Each row below holds a small network's activations on one input, seen along a few directions.
In each table, some parts of the input vary, and every possible input appears once, in random order.
Descriptions start from the smaller parts, as in this example, which fits no table here: line(4) and (point or line(11) or (values(2) and ring(8))).
Shared parts are said once, and a part with two or three values counts as separate values.
(in the rows, 128 means zero)

Other details of the inputs shift rows strongly along three fixed directions, in all tables alike. That doesn't count.

A family of inputs:
x1: [189 128 189 138 155 164 121 149 125 135 145 176]
x2: [ 91 214  81  95 117 134  82 185 149  96 178  82]
x3: [172 112 191 138 164  95 160 113 139 111 183 173]
x4: [ 66  92 121 197  40 105 186  96  86 160  75  72]
x5: [107 127  63 126  97  79 117 157 167 115 144 127]
x6: [ 58 117  99 164  56 133 148 100 105 167  83  94]
x7: [ 46 101  69 122  58 122 127  77  78 167  54 106]
x8: [126 187 131 189  81 105 112 165 122  46 171 130]
x9: [ 86 189  63 128 121 130  83 185 155 147 167 124]
x10: [165 105 164 124 117 182 138 109 112 150 115 153]
x11: [146  86 148  97 160 137 121  86 125 163  53 111]
x12: [108 197  66 140 157  83  70 171 164 103 195 174]
x13: [ 92 141 159 250 101  80 158 118 129 119 120 133]
x14: [127  59 123  47 208 229  84 142 112  97 134  83]
x15: [154  82 213 169 122  76 177 118 119 110 154 174]
x16: [132 180  51 154  94 114 107 195 153 100 208 157]
x17: [192 124 180 186 135 127 170 121 137 102 178 166]
x18: [158  80 223 179 125  88 159 110 174 101 136 189]
x19: [ 86 157 128 174  84  54 113 145 157  46 136 114]
x20: [170  95 191 179 128 150 196  89  81 129  77 138]
x21: [157  86 159  55 169 155 108 117 136 173  77 124]
x22: [165 152 152  84 192 168 147 144 146 149 148 129]
x23: [157 130 112  29 196 164 120 119 113 162 115 127]
x24: [179 137 119  86 171 196 100 119 108 163 108 128]
x25: [151 121 175  29 157 157 103 108  89 121 111  97]
x26: [178 122 154 122 168  94 137 137 190  99 184 161]
x27: [ 95 177  15  61 130 163 100 144 141 174 155  69]
x28: [ 94 126  95  97 125 127  96 123 103 163 101 127]
x29: [ 65  89  80 152  84  99 170  69  96 145   6  73]
Description of these inputs: point or (line(4) and (point or ring(6))).
Q: Which other rows does x22 become when the ring(6) part takes its other values? List them by row number.
A: x4, x6, x9, x13, x27
Q: Start at x11 and move only the line(4) part, one step at a time. The first step leads to x12. Which rows follow, in order?
A: x13, x24
Q: Which other rows does x5 become when the line(4) part takes its other values? List them by row number.
A: x4, x15, x16

A family of inputs:
x30: [133 104 208 181 106 103 163  88 100 112  86 122]
x31: [ 86 182  33 103 119 115  90 172 159 127 153 107]
x32: [139 102 191 160 129 113 148 114 112  96 123 145]
x33: [170 104 177  96 158 153 117 127 128 131 122 139]
x34: [168 151 140  74 179 157  85 159 151 108 167 144]
x35: [100  89 116 109  80 134 153  78  82 164  47  71]
x36: [ 63 109  47 152  78 112 132  99 100 144  79  88]
x37: [155 125 198 150 146 104 152 127 140  99 161 142]
x38: [102 165 113 149 124 100 114 146 143 102 149 128]
x39: [108  83 103 105 112 148 138  82  79 165  50 101]
x40: [ 98 147 104 163 100  88 132 136 146 120 154 134]
x41: [149  98 177 157 154 120 145 113 132 122 121 157]
x42: [160 151 178 135 167 112 134 156 165  92 181 150]
x43: [101 180  41 115 117 112  88 151 147 134 136 128]
x44: [105 136 107 169  99  95 128 144 153  97 158 150]
x45: [115 159 107 207  86 110 154 132 117 125 140 138]
x46: [175 148 189 170 138 135 153 147 142 123 180 173]
x47: [169 143 203 163 147  84 141 159 161  86 193 190]
x48: [143  81 179 111 127 136 159  87 101 156  87 101]
x49: [169  89 170  91 146 145 156  91 115 159  94 124]
x50: [145  96 191 160 128 110 149 122 120 106 128 156]
x51: [160 127 139  83 181 156 110 155 165 130 165 149]
x52: [ 75 123 104 193  69  88 142 117 115  86 111 109]
x53: [182 113 159 117 158 186 142 122 109 152 129 140]
x54: [113 164 103 161 123  92 105 173 165  88 193 179]
x55: [160  92 164  84 163 161 131 116 129 149 132 131]
x56: [156 139 141  89 182 151 107 158 158 104 167 135]
x57: [162 137 180 127 179 129 113 154 156  90 178 162]
x58: [ 97 102  75  76 121 167 115 112 102 163  70  70]
x59: [153 128 129  95 164 138 132 131 147 147 130 131]
x60: [105 163  76 173 114  91 101 157 156  95 157 158]
x61: [136 108 135 107 130 132 143  98 102 158  87 125]
x62: [120 104 117 130 101 182 143 100  78 171  81  99]
x63: [124  87 203 196 108  96 187  91 120 129  94 133]
x64: [118 138  61  66 137 145 109 122 126 167 117  99]
x65: [124 108 131 116 123 144 118 111 116 145  96 124]
x66: [104 154  95 147 133 109 100 159 160 110 166 154]
x67: [132 158  67  43 140 153  93 148 151 155 148 117]
x68: [ 71 148  94 182  84  78 127 133 130 115 118 119]
x69: [107 140  63  63 146 158  79 147 131 147 122 106]
x70: [145 180  56  44 162 207  73 172 126 142 168 107]
x71: [116  81 104 105 110 148 144  84  95 158  62  95]
x72: [ 94 140 128 196  80  79 138 120 129 118 116 138]
x73: [ 92 165 102 165  95  84 123 142 129  95 146 131]
x74: [150 113 173 110 131 132 149 107 119 123 116 115]
x75: [161  94 192 131 117 172 170  90  76 168  81 104]
x76: [ 90 131  78 173 110 100 131 135 141 114 124 127]
x77: [154 168 162 171 129 130 141 153 132 100 178 148]
x78: [174 133 145 101 155 184 120 151 123 138 157 137]
x79: [ 85 178  18  92 128 123  83 151 145 149 132 113]
x80: [ 83 131 127 207  63  72 143 114 114 112  96 120]
x81: [124 130  93  46 135 160 107 118 111 177  99 109]
x82: [ 85 119  98 177  74  93 138 125 123 102 116 117]
x83: [138 126 141  87 154 146 120 119 132 160 118 128]
x84: [139  94 174 132 138 134 145 107 113 115 120 115]
x85: [185 108 171  65 187 162 116 144 147 130 168 141]
Q: Describe the family of inputs behind these rows.
A: values(2) and line(4) and (point or ring(6))
Q: Changing only the line(4) part turns x56 into x58. The same change can be made to x32. Which row results?
A: x50
Q: Changing only the line(4) part turns x45 into x46. The same change can be made to x43. Which row results?
A: x72
Q: Which other rows agree with x74 in the line(4) part and the values(2) part? List them by row number.
A: x30, x37, x38, x42, x73, x77
Q: Which other rows does x85 become when the values(2) part takes its other values? List them by row number.
A: x48

A family of inputs:
x86: [178 127 172  83 155 138 132 133 132 105 157 115]
x87: [133 147 126  77 123 186 126 119  90 192  91  72]
x88: [154  70 240 146 138  88 178  91 135 107 131 146]
x89: [101 157  86 153  67 133 128 140 109 132 143 102]
x90: [125 112 173 126 146 100 117 126 143  97 133 163]
x91: [178 137 115  74 163 163 136 145 128 165 162 145]
x92: [128 137  75 115 166 129  96 166 191 110 176 166]
x93: [126  85 108  68 118 145 141  84 119 188  68 101]
x94: [ 92 157  53 159 101 158  93 165 127 115 155 103]
x95: [144 138 138 131 165 136 105 167 155  64 177 137]
x96: [ 92 148  60 176  92 120 121 131 109 136 119 144]
x97: [ 86 198  75 122 104 100 111 147 133 102 135 101]
x98: [175  85 194 175 168 157 166 114 128 126 142 167]
x99: [112 172 152 167 136  46 120 156 185  86 186 156]
x100: [ 86 135  45 114 102 114  94 128 134 146  93 133]
x101: [114 110 156 197  81 109 198  72  76 167  61 116]
x102: [163 103 131  26 163 162 124  91 120 213  61  98]
x103: [142 126 196 210 103 123 144 135 107 104 142 159]
x104: [150 108 136  51 203 156  90 156 165 113 160 141]
x105: [ 81 109 129 188  68  96 140  93  75  93  66  95]
Q: Describe the family of inputs behind these rows.
A: line(4) and ring(5)
Q: Changing only the line(4) part turns x97 into x86. The same change can be made to x102. Which row results?
A: x93
Q: Start at x90 and move only the ring(5) part, one step at a time. The first step leads to x100. Which rows follow, in order?
A: x96, x103, x105
